nura: [ 2 24 20 38 23 20  2 22 20  2]
zun: [19 -5 41 41 41 22  2 16 41  4]
paku: [-12  -5  21 -30 -38 -12  -8 -14 -11   9]
zefit: [14 13 19 46 46 25 15 26 18 -2]
Pogub: [13  3 15 40 51 16  8 19 12 -6]
Ditif: [-14 -25 -24 -40 -28 -13 -17 -21 -26   4]
vogiv: [11 23 21 26 12 -2 10  9 24 -5]
again paku: 	[-12]
howmany zun: [41]	4
places nura: [20]	2 5 8
howmany nura: [20]	3
again zun: 	[41]

Pogub: [-15   9   0  13  12  -8   5   2  15  33  -9   0  16  -5 -12  -5   9  21
  -8   1  23 -10 -46  22  13   8  -6   6  12  -3   6 -18  -6  -1  -7 -28
   6 -16  20 -25  18  -3   1  -5]
nura: [  5   9  -9  -7 -19   1   5   2 -32   4  -1 -10 -24  27  -2  20 -12 -18
  11   1 -38   4  57 -22 -36   5   5 -13 -33  -3  -3 -13   2  11   5  23
  16  26 -18   6   6  -2   1  -5]
zefit: [ -1  14   2 -27   2  11  18   2  -3   3  -5   1  16  -5  -5 -22  11   8
  18  -5  -4   4 -22  -4   7   6  13  20  12  -4  -3 -24   2  -2  -3 -22
  18 -16   1   6  43  -8  13  -5]
howmany zefit: [1]	2
howmany nura: [6]	2

paku: [ 9 37 22 22  9 10 22 37]
vogiv: [  9 -23   2 -25  51 -24  14 -53]
Razuk: [  4  12   3  10 -50   6 -30   4]
zefit: [ 31  18   5  -3 -62   7 -12 -26]
ziki: [14 18  6  6  3  6  6  3]
zun: [-19  12   6  -3 -37 -19 -11 -21]
nura: [ 10 -11  20  10  39   2  20  10]
Ditif: [ 22  14  19 -14  38 -32 -14 -38]
places nura: [10]	0 3 7
again zun: 	[-19]
places paku: [10]	5
howmany ziki: [18]	1
places paku: [37]	1 7
places ziki: [6]	2 3 5 6

Nir: [ -9 -25  56 -27   7   9  21   0  -1  -1  -8   8   7   7   3]
Pogub: [ -8   9   4  -8   4  -8 -12  25  -8 -51   4  -8  -9  -8 -51]
Razuk: [-15   9   4  -8   4  26 -12  25 -51  26  14  -6 -15 -14  -3]
paku: [ -9 -25  56 -27 -31   9  21   0  -9  -1  -8   8 -15   7   3]
[ -8   9   4  -8   4  -8 -12  25  -8 -51   4  -8  -9  -8 -51]	Pogub
howmany Pogub: [-8]	6
howmany Pogub: [-9]	1
[ -9 -25  56 -27   7   9  21   0  -1  -1  -8   8   7   7   3]	Nir

ziki: [  0  17   3   6  -7   1  -4 -29   6 -30   5   6  -7   6   0   3 -29 -29
   2]
Pogub: [ -1   2   4  -3  -6   4  -3 -20   5 -28   0   9  -5  10  -2  10   8  -1
   2]
Rimot: [ -1  -7  -4   0   1  -2  -3 -11  -9  -3   7  46   1  12  -2   2  -5   0
  -4]
Ditif: [-1  0  6  0 23 -1 -5 -3 -4 -3 -2 16 -5  2  2  3 15  4 -2]
zefit: [  0   6  -7   1  41   2   2  41  -1 -11   0 -15   3  23   5  -5  -6   1
   0]
vogiv: [  0  -5  -7   1  -5   2   2  -5  -1  -7   6  49   1   9  -3  -1 -10   0
  -5]
Nir: [-12 -12   4   2  26   2  -4 -12  -3  -7  -2  18  -1   4   3 -13  15   6
  -1]
[  0  17   3   6  -7   1  -4 -29   6 -30   5   6  -7   6   0   3 -29 -29
   2]	ziki
howmany ziki: [7]	0
places Nir: [-12]	0 1 7
[  0  -5  -7   1  -5   2   2  -5  -1  -7   6  49   1   9  -3  -1 -10   0
  -5]	vogiv
[-12 -12   4   2  26   2  -4 -12  -3  -7  -2  18  -1   4   3 -13  15   6
  -1]	Nir

Rimot: [-38 -11   8 -29   8   2 -39  -5   1  -6]
nura: [-37 -39   8 -29 -15 -15 -39  -5 -39 -15]
Razuk: [-49  -6  10 -32 -25  25  -6  25  -6  25]
zefit: [-37 -11   8 -29 -15   2 -39  -5   1   1]
paku: [ 19  11  10  15  -6 -25  43   7   0 -34]
places Razuk: [25]	5 7 9
again zefit: 	[1]
places Rimot: [-5]	7
[-37 -39   8 -29 -15 -15 -39  -5 -39 -15]	nura
places Razuk: [-6]	1 6 8
[-37 -11   8 -29 -15   2 -39  -5   1   1]	zefit
places nura: [-39]	1 6 8

ziki: [  5  39   3   8 -20 -45 -60  -5  28 -20]
Rimot: [  4   4   4  45  23  23  23  23  27 -50]
zefit: [  0 -36 -26  15   0 -51   0   8  35 -34]
again zefit: 	[0]
again ziki: 	[-20]
howmany Rimot: [23]	4
[  5  39   3   8 -20 -45 -60  -5  28 -20]	ziki
places Rimot: [4]	0 1 2
[  0 -36 -26  15   0 -51   0   8  35 -34]	zefit
howmany Rimot: [27]	1

Nir: [ 20 -27  12   9  -6  23  -7  22  -2 -23  16  -4  44 -23 -18  34  -8  -3
  10   6   8  -4  -4  37  13 -36  -1  42 -42  51 -44  27  20  -3  -1   4
  26   9   9  32  -7 -16   2  -6  16 -19  -6 -22   8   0  -9 -28  -4]
Rimot: [ 20 -27  12 -16  -6 -22  20  22  -2 -23  16  -4  44 -23 -18  34  -8  -3
  10   6 -16  20  -4 -27  13 -36  -1  42 -42  51 -44  27  20  -3  -1   4
  26   9   9  32 -39 -16   2  -6 -30 -19  -6 -22   8   0  -9 -28  -4]
ziki: [ 20 -27  12   9  -6  23  -7  22  -2 -23  16  -4  44 -23 -18  34  -8  -3
  10   6   8  -4 -15  37  13 -36  -1  42 -42  51 -44  27  20  -3  -1   4
  26   9   9  32  -7 -16   2  -6  16 -19  -6 -22   8   0  -9 -20   9]
places Rimot: [-16]	3 20 41
[ 20 -27  12 -16  -6 -22  20  22  -2 -23  16  -4  44 -23 -18  34  -8  -3
  10   6 -16  20  -4 -27  13 -36  -1  42 -42  51 -44  27  20  -3  -1   4
  26   9   9  32 -39 -16   2  -6 -30 -19  -6 -22   8   0  -9 -28  -4]	Rimot

zefit: [-31 -23 -31 -23 -23 -23  -3 -40 -31 -26  -4 -26 -26]
ziki: [ 39  24  24  31 -39  24  34  28  51  37   3 -39 -39]
daba: [ 39  33  34  32  35  39  35  33  34  34  -6 -25 -47]
[-31 -23 -31 -23 -23 -23  -3 -40 -31 -26  -4 -26 -26]	zefit
howmany zefit: [-31]	3
places ziki: [-39]	4 11 12
howmany ziki: [23]	0
places daba: [33]	1 7
howmany zefit: [-4]	1
places zefit: [-26]	9 11 12

vogiv: [ 34   0  -3 -14  -8 -20 -23  -5 -13 -26 -13 -37  11 -17  33   2  17 -22
  -3  -8  -9 -14  19 -10  -4  22  19  -8   9  -8   3   2  -5 -14   2  14
   8]
Nir: [ 25   0   8 -17  10 -35 -23  -5 -15  -8 -44 -18   8 -12   9   4  11 -16
 -26  21  -5 -11   0  -5   3  21   1 -11   9  10  10 -20   8   5   5   8
   8]
nura: [ -5   0  -5  15  14  18   3  -5   0 -31  37 -15  24  -8  24   4  11 -16
  48 -19  -5  -9  22  -5   3 -13  24   0   9 -12  -8  23  -5 -21 -14  -5
   8]
[ 34   0  -3 -14  -8 -20 -23  -5 -13 -26 -13 -37  11 -17  33   2  17 -22
  -3  -8  -9 -14  19 -10  -4  22  19  -8   9  -8   3   2  -5 -14   2  14
   8]	vogiv
howmany nura: [-5]	7

Rimot: [  8 -19 -19 -19  -5  -2 -19]
Pogub: [ 8 -5 45 45 -4 45 45]
daba: [  8  -5 -26   2  -4  -2   7]
paku: [ 2 -5  8  2 -4  2  2]
vogiv: [  8  46  -5  -5  -4 -16  -5]
zun: [  8  -5   2   2   2 -17 -56]
ziki: [ 5 -5 15  2 -4 -2  0]
howmany paku: [1]	0
again vogiv: 	[-5]
howmany Pogub: [45]	4
places Pogub: [45]	2 3 5 6
again Rimot: 	[-19]
howmany zun: [2]	3
again paku: 	[2]

Nir: [ 53 -45  53 -45]
zun: [ 51 -45 -43 -29]
daba: [ 44 -49 -49 -35]
vogiv: [-30 -52 -49 -30]
again vogiv: 	[-30]
places vogiv: [-52]	1
again daba: 	[-49]
howmany Nir: [54]	0
[ 44 -49 -49 -35]	daba
places Nir: [53]	0 2
howmany zun: [-29]	1

